Each row below holds a small network's activations on one input, seen along a few directions.
Each table varies a few parts of the input and shows all the possible inputs, shuffled.
A made-up example of a description, with smaller parts first: one of 5 places around a ring, together with either a single point or one of 9 places along a line or (one of 2 separate values, together with one of 6 places along a line).
Shared parts are said once, and a part with two or three values counts as separate values.
In the rows, zero is written as 128.

Other details of the inputs vary at random and push rows far along three fixed directions, the same in every table; ignore that.

Table:
x1: [133 108 112 129 131 164 163 148 112 123 143]
x2: [139 141 135 156 172 147 142 128 145 134 149]
x3: [ 89  98 113 121 116 113 131  78  86  96 101]
x4: [136 141 137 159 173 138 136 123 158 129 156]
x5: [121 111 117 126 107 131  98  88  71 135 106]
x6: [105 107 106 121 127 105 114  70  86  99 104]
x7: [144 124 102 138 146 152 135 146 117 132 142]
x8: [104 125 111 140 112  98 121  85  72 123 104]
x9: [117 130 117 166 167 120 153 145 118 135 157]
x10: [ 91 134 230 161 146 138 119 162 158 137 158]
x11: [125 123 124 143 153 151 165 129 141 127 148]
x12: [ 87 153 212 170 122 136 134 178 113 175 147]
x13: [ 92 136 203 159 141  87 152 169 118 167 137]
x14: [110 116 111 119 133 116 118  62  98 112  95]
x15: [151 131 134 164 161 153 122 132 133 107 160]
x16: [180 100  55  49 109 149 144 167 181  76 122]
x17: [132 112  92 131 147 140 160 120 141 107 139]
x18: [143 156 121 160 151 137 133 136 142 145 153]
x19: [107 123 114 128 130 121  81  69 125 118 104]
x20: [ 99 152 230 158 149 111 123 167 160 185 143]
x21: [138 109 109 126 133 161 148 144 119 112 146]
x22: [ 90 119 140 136 135 144 106  71 121 122 110]
x23: [140 146 130 184 132 150 117 143 134 120 167]
x24: [108 139 197 153 143 128 101 162 143 139 147]
x25: [157 120  78  77  89  85 152 199 155  78 142]
x26: [119 133 134 165 170 153 142 124 164 126 161]
x27: [110 134 111 138 102 129  89  74 114 122 105]
x28: [119 137 113 123 116 120 117  69 111 143  79]
x29: [ 95 154 241 154 164 143 147 159 148 190 130]
x30: [109 132 105 133  98 117  78  68 128 110 106]
x31: [196 123  97  54 120 147 123 172 191  83 147]
x32: [131 126  94 146 156 119 151 133 130 123 145]
x33: [ 89 150 178 164 128 100 142 153 138 150 140]
x34: [112 131 113 136  95 136 104  82  93 130 101]
x35: [146 127 101 134 146 146 141 137 125 135 136]
x36: [149 137 115 155 152 124 121 126 158 134 150]
x37: [182 115  58  63 119 140 134 177 173  98 120]
x38: [114 176 232 145 132 139 114 159 160 180 150]
x39: [116 112 104 129 117  95 108  70  97 121 102]
x40: [141 124  87 137 154 130 150 128 130 125 137]
x41: [144 147 107 157 128 162 143 132 136 148 133]
x42: [136 133 105 154 115 157 152 152  98 140 145]
x43: [144 124 127 139 150 154 150 148 109 129 150]
x44: [108 130 103 133 116  98 109  73  95 121 105]
x45: [141 149 122 154 144 132 153 135 128 152 150]
x46: [134 117 117 131 141 157 154 136 139 123 143]
x47: [127 127 120 143 160 156 175 119 153 137 126]
x48: [138 148 108 151 132 141 159 128 147 146 125]
x49: [142 130 125 141 159 140 161 127 132 133 145]
x50: [121 132 204  71  71  78  64 170 161 107 113]
x51: [145 139 114 150 133 147 140 149 102 142 153]
x52: [135 139 120 156 164 146 133 138 145 142 148]
x53: [ 81 103 192  65  92  71 115 162 152  99 109]
x54: [140 152 133 161 146 143 147 145 121 158 149]
x55: [103 101  94 115 114 103 115  82  77 105  95]
x56: [167 141 127 141 141 161 120 126 149 146 152]
x57: [149 129 103 146 148 118 150 129 132 139 142]
x58: [ 78 151 200 177 131  98 143 166 128 160 151]
x59: [160 132 105 147 147 156 140 127 132 156 131]
x60: [142 137 125 142 167 144 170 122 146 143 121]
x61: [149 130 112 152 147 132 150 129 127 151 145]
x62: [123 117 122 129 112 130  96  86  83 137 103]
x63: [111 129 176  55  72  58 100 157 154 118  90]
x64: [110 128 106 134  96 126 109  74  97 127 102]
x65: [154 150 112 145 140 154 141 132 133 154 134]
x66: [188 111  77  52 114 124 145 186 169  79 131]
x67: [100 108 187  50  77  91  88 176 131 120  93]
x68: [206 108  71  75 102 114 102 187 175  66 151]
x69: [102 130 114 145 120  99 110  82  84 125 115]
x70: [140 119 104 137 137 154 150 152  98 140 137]
x71: [135 115 118 127 138 158 147 143 132 117 148]
x72: [141 140 110 156 122 151 138 147 117 134 150]
x73: [114 132 195  59  70  83  89 175 139 129  99]
x74: [117 122 132 133 117 127 104  83  92 147 100]
x75: [124 141 122 128  93 156  80  66 116 127 112]
x76: [127 126 117 110 116 156  76  63 114 124 104]
x77: [147 127 127 134 150 150 146 144 121 124 145]
x78: [105 121 183  47  92  80 110 150 169 136  72]
x79: [108 112 116 140 120  96 108  79  86 126 110]
x80: [109 116 106 123 123 128 108  70  94 130  96]
x81: [154 117 105 133 125 145 147 149  97 143 138]
x82: [117 109 122 111 113 141 120  90  68 122  96]
x83: [167 115  89  74 132  91 156 178 173  79 144]
x84: [118 123 191  60  85  74 112 150 169 144  73]
x85: [187 109  81  45 107 158 126 170 199  68 148]
x86: [135 139  93 152 129 127 151 130 132 128 145]
x87: [108 140 197  72  84  67  76 152 179 126 109]
x88: [112 129 125 138 105 139 116  97  61 145 103]
x89: [125 125 131 153 160 116 172 142 113 125 148]
x90: [ 89 107 116 130 128 117 123  65 106 103 106]
Each input here is: one of 6 places along a line, together with either one of 2 separate values or one of 4 places along a line or one of 9 places along a line.
The inputs of x35 and x66 match in every part but the place on the line of 6. If x52 is changed in the same way as x35 into x66, which row does it become?
Answer: x2
The inputs of x5 and x21 match in every part but the place on the line of 6. If x62 is changed in the same way as x5 into x21, which row does it become?
Answer: x71
A walk changes only the place on the line of 6. It starts at x48 and steps to x28. List the rest of the walk in order.
Answer: x84, x78, x60, x47
Which other rows does x40 become when the place on the line of 6 takes its other values? List them by row number.
Answer: x14, x17, x57, x63, x86

Table:
x91: [115 130 115 152 136 141  97  59 110 125 116]
x92: [111 141 170 176 171 143 171 164 134 158 164]
x93: [172 123  79  95 125 137 141 154 160 104 135]
x94: [112 128 125 157 135 159 110  70  93 139 116]
x95: [146 127  81 137 126 145 111  86 116 117 125]
x96: [159 126 122  99 136 119 162 196 178 115 150]
x97: [166 114  39 123 141 163 120  75 124  93 126]
x98: [138 139 128 172 165 136 169 170 141 136 175]
x99: [138 132 123 128 122 133 116 134 136 122 136]
x100: [ 90 127 172 101  96  92  89  97 122 130  88]
x101: [150 115  85  94 107 102 136 150 128 104 124]
x102: [162 115  35 125 136 152 135  81 114 100 121]
x103: [163 125 120  83 117 129 135 185 178 112 138]
x104: [113 128 167 105 100 121 109 131 114 142 105]
x105: [159 131 122 104 132 106 155 199 180 113 154]
x106: [125 120 129 120 134 124 139 134 134 120 128]
x107: [119 139 112 219 188 170 177 109  88 162 163]
x108: [ 96 124 173 113 112 103 130 137 113 146 104]
x109: [117 112 130  87  93  91 111 138 123 105 108]
x110: [101 126 166 100  83 103  83 109 105 135  91]
x111: [103 139 181 120 115 107 107 130 139 144 113]
x112: [114 128 123 156 130 157 112  75  84 141 116]
x113: [106 159 205 193 158 143 144 163 129 182 164]
x114: [ 99 126 170 113 114  96 113 127 130 126 113]
What do these inputs look like to the network?
Answer: one of 2 separate values, together with either a single point or one of 11 places along a line
The inputs of x110 and x104 match in every part but the choice among 2 separate values. If x95 is changed in the same way as x110 into x104, which row does it become?
Answer: x103

Table:
x115: [ 74 150 182 151 131 102 108  76  97 156 111]
x116: [109 118 122 147 137 123 129  88  86 107 137]
x117: [134 110 129  54  80 110 106 154 130 122  95]
x118: [100 127  97 170 126 139  91  79 138 106 144]
x119: [127 117  96 141 130 115 116  98  82 134 121]
x120: [119 106 124  47  78  74 117 152 126  87  95]
x121: [137 107 104  35  83  71 117 126 163  85  72]
x122: [122 126 114 148 171 131 141 149 170 115 165]
x123: [144 119 110 129 136 139 113  68 125 115 108]
x124: [122  90 122  32  72  75 114 141 137  62 102]
x125: [ 73 159 234 183 143 158  84  96  74 190 125]
x126: [ 58 140 200 181 133 106 114  95  70 180 112]
x127: [149 126  91 115 145 118 174 146 150 121 141]
x128: [118 133  96 134 130 117 137  78 107 121 115]
x129: [ 53 113 198 169 140 114 136  95  75 156  99]
x130: [133 126 113 147 147 118 113  70 119 111 118]
x131: [131 123 119 141 176 128 134 152 173 115 163]
x132: [154 129 119 130 151 144 154 165 125 135 156]
x133: [113 125 123 151 175 131 158 149 175 119 158]
x134: [ 96 159 204 156 132 149  75  75 102 175 115]
x135: [169 136  98 105 135 147 147 147 151 123 140]
x136: [152 152 117 166 128 128 134 148 170 110 169]
x137: [112 110 104 129 148 162 105  75 135 118 116]
x138: [165 144 104 132 153 111 143 149 160 122 147]
x139: [151 158 104 152 119 124 135 155 154 120 171]
x140: [116 135 126 146 161 176 156 152 178 132 154]
x141: [105 157 197 154 127 144  69  72 117 169 103]
x142: [ 92 135 211 118 112  76 144 197 153 163 118]
x143: [145 123 129 138 158 124 154 161 129 108 171]
x144: [148 120 115 142 154 121 148 173 122 111 158]
x145: [122 152 230 123 112 122  98 198 157 182 133]
x146: [158 142 107 128 153 115 147 151 146 123 157]
x147: [ 89 148 232 112  98 114 143 208 161 178 115]
x148: [158 146 107 115 132 153 152 152 153 129 146]
x149: [124 113 120 141 148 138 125  84  86 112 132]
x150: [145 121  92 130 143 119 174 154 145 134 137]
x151: [131 120 101 124 127 156 122  91  82 125 111]
x152: [145 149 116 127 132 158 165 154 153 134 145]
x153: [138 118 101 126 148 124 179 163 124 122 145]
x154: [ 79 136 228 133 121  83 152 198 141 174 131]
x155: [151 119 131 131 155 148 156 157 132 118 164]
x156: [166 125 101 128 137 135 145 166 138 142 139]
x157: [104 123 205  94 120  82 146 167 186 132 115]
x158: [139 137  92 124 117 152 117  75 124 124  99]
x159: [143 130 106 163 116 131 135 174 130 103 169]
x160: [129 110 128  56  88  75 113 125 166  80  90]
x161: [129 137  80 156  91 121  98  89 109 122 128]
x162: [117 105 105 126 149 149 101  73 136 115 120]
x163: [142 119  86 117 114 145 114  82 106 134 102]
x164: [121 110 106 134 171 131 164 144 176 112 147]
x165: [104 112 110 150 134 120 151 100  86 147 112]
x166: [146 117 108 138 121 166  87  97  89 116 125]
x167: [108 119 108 155 138 120 149 100  94 150 105]
x168: [162 135 145 142 149 170 128 161 138 127 180]
x169: [165 138 130 150 139 162 123 171 132 157 164]
x170: [139 117 112 129 173 138 133 147 174 113 157]
x171: [114 128 104 146 134 123 127  94  77 122 126]
x172: [171 139 108 125 147 134 145 145 163 132 139]
x173: [137 137 126 164 124 134 143 164 136 104 185]
x174: [ 98 150 226 134 135  83 129 186 155 178 139]
x175: [145  88 118  12  66 107  96 137 138  62  94]
x176: [ 56 133 214 158 122 154 127  85  84 151 111]
x177: [110 116 113 147 117 166 139 101  87 122 113]
x178: [129 102 128  50  72 119 106 156 131  89  97]
x179: [142 142 103 164 113 126 135 174 132 131 169]
x180: [132  91 108  46  72  76  97 151 125  66  98]
x181: [ 58 144 196 186 140 108 131  85  93 185 108]
x182: [132 117 117 147 146 123 171 173 127 115 153]
x183: [156 114 114 131 146 145 150 168 127 120 152]
x184: [ 73 137 205 159 147 158  62  76 131 160 117]
x185: [128 114 109 138 128 139 118  95  84 146 114]
x186: [128 116 120  69  80  73 103 154 133 109  96]
x187: [160 133 108 135 127 162  83  68 129 114 120]
x188: [146 145 103 152 115 128 136 171 130 111 172]
x189: [142 152 115 177 119 125 137 176 140 143 165]
x190: [147 153 120 143 138 158 166 152 166 142 139]
x191: [123 142 104 151 139 116 121  76 116 128 116]
x192: [ 99 124 214  63  87  96  86 119 158 126  77]
x193: [146 139 106 148 144 115 155 159 143 139 156]
x194: [135 121  99 145 135 127 116  96  91 142 109]
x195: [137 131 100 132 142 129 117  76 103 128 118]
x196: [156 116 110 128 140 157 153 168 127 117 145]
x197: [131 115  98 139 134 127 118  95  82 138 116]
x198: [122  96 113  19  77 115  80 132 184  70  87]
x199: [ 99 146 238 126 122 113 133 199 152 188 122]
x200: [153 137 113 151 152 115 149 173 133 145 151]
x201: [127 123 109 141 144 134 122  94  78 128 122]
x202: [134 125 102 146 139 128 118  84  99 144 116]
x203: [135 127 108 134 125 157 119  70 126 114 105]
x204: [150 119 121 145 159 136 152 171 123 121 156]
x205: [145 129 102  59  47  74  73 133 168  74  98]
x206: [122 131  93 133 107 156 131  90 109 141 106]
x207: [141 150 118 149 156 117 170 151 163 137 148]
x208: [120 115 115 128 121 163 127  85  92 108 122]
x209: [146 145 126 157 163 122 157 144 161 122 159]
x210: [166 143 112 136 159 125 146 148 159 132 144]
x211: [166 129 104 127 141 136 148 156 147 144 146]
x212: [119 125 110 140 116 156 125 100  87 147 112]
x213: [153 107 125  46  94  85  92 122 164  78  90]
x214: [118 125  98 122 108 160 132  97  87 118 108]
x215: [136 135 120 148 129 161 171 172 131 152 147]
x216: [161 135  94 119 122 151 150 158 149 136 140]
x217: [151 134 105 142 120 159  86  86 107 147 123]
x218: [ 63 101 222  59  86  69 116 137 128 115  89]
x219: [141 126  99 117 128 136 115  76 109 129 113]
x220: [121 135 120 146 125 162 134  75 128 125 108]
x221: [128 120  98 131 134 119 115  94  78 113 121]
x222: [121 127 105 129 121 160 124  94  82 125 113]
x223: [108 156 233 108 125 111 128 179 179 170 118]
x224: [129 126  97 138 113 154 121  98  97 141 102]
What do these inputs look like to the network?
Answer: one of 10 places along a line, together with either one of 2 separate values or one of 9 places along a line
The inputs of x164 and x121 match in every part but the place on the line of 10. If x198 is changed in the same way as x164 into x121, which row does it become?
Answer: x158
The inputs of x207 and x120 match in every part but the place on the line of 10. If x172 is changed in the same way as x207 into x120, which row does it become?
Answer: x132
The inputs of x139 and x159 match in every part but the place on the line of 10. If x195 is changed in the same way as x139 into x159, which row does it become?
Answer: x204
Which other rows does x189 become when the choice among 2 separate values takes its other values? List them by row number.
Answer: x145
A walk changes only the place on the line of 10. It starts at x175 and steps to x196. List the rest of the walk in order.
Answer: x151, x117, x199, x163, x135, x223, x192, x137
Which other rows does x191 become when the place on the line of 10 takes its other values? List them by row number.
Answer: x115, x116, x122, x126, x171, x180, x186, x193, x209
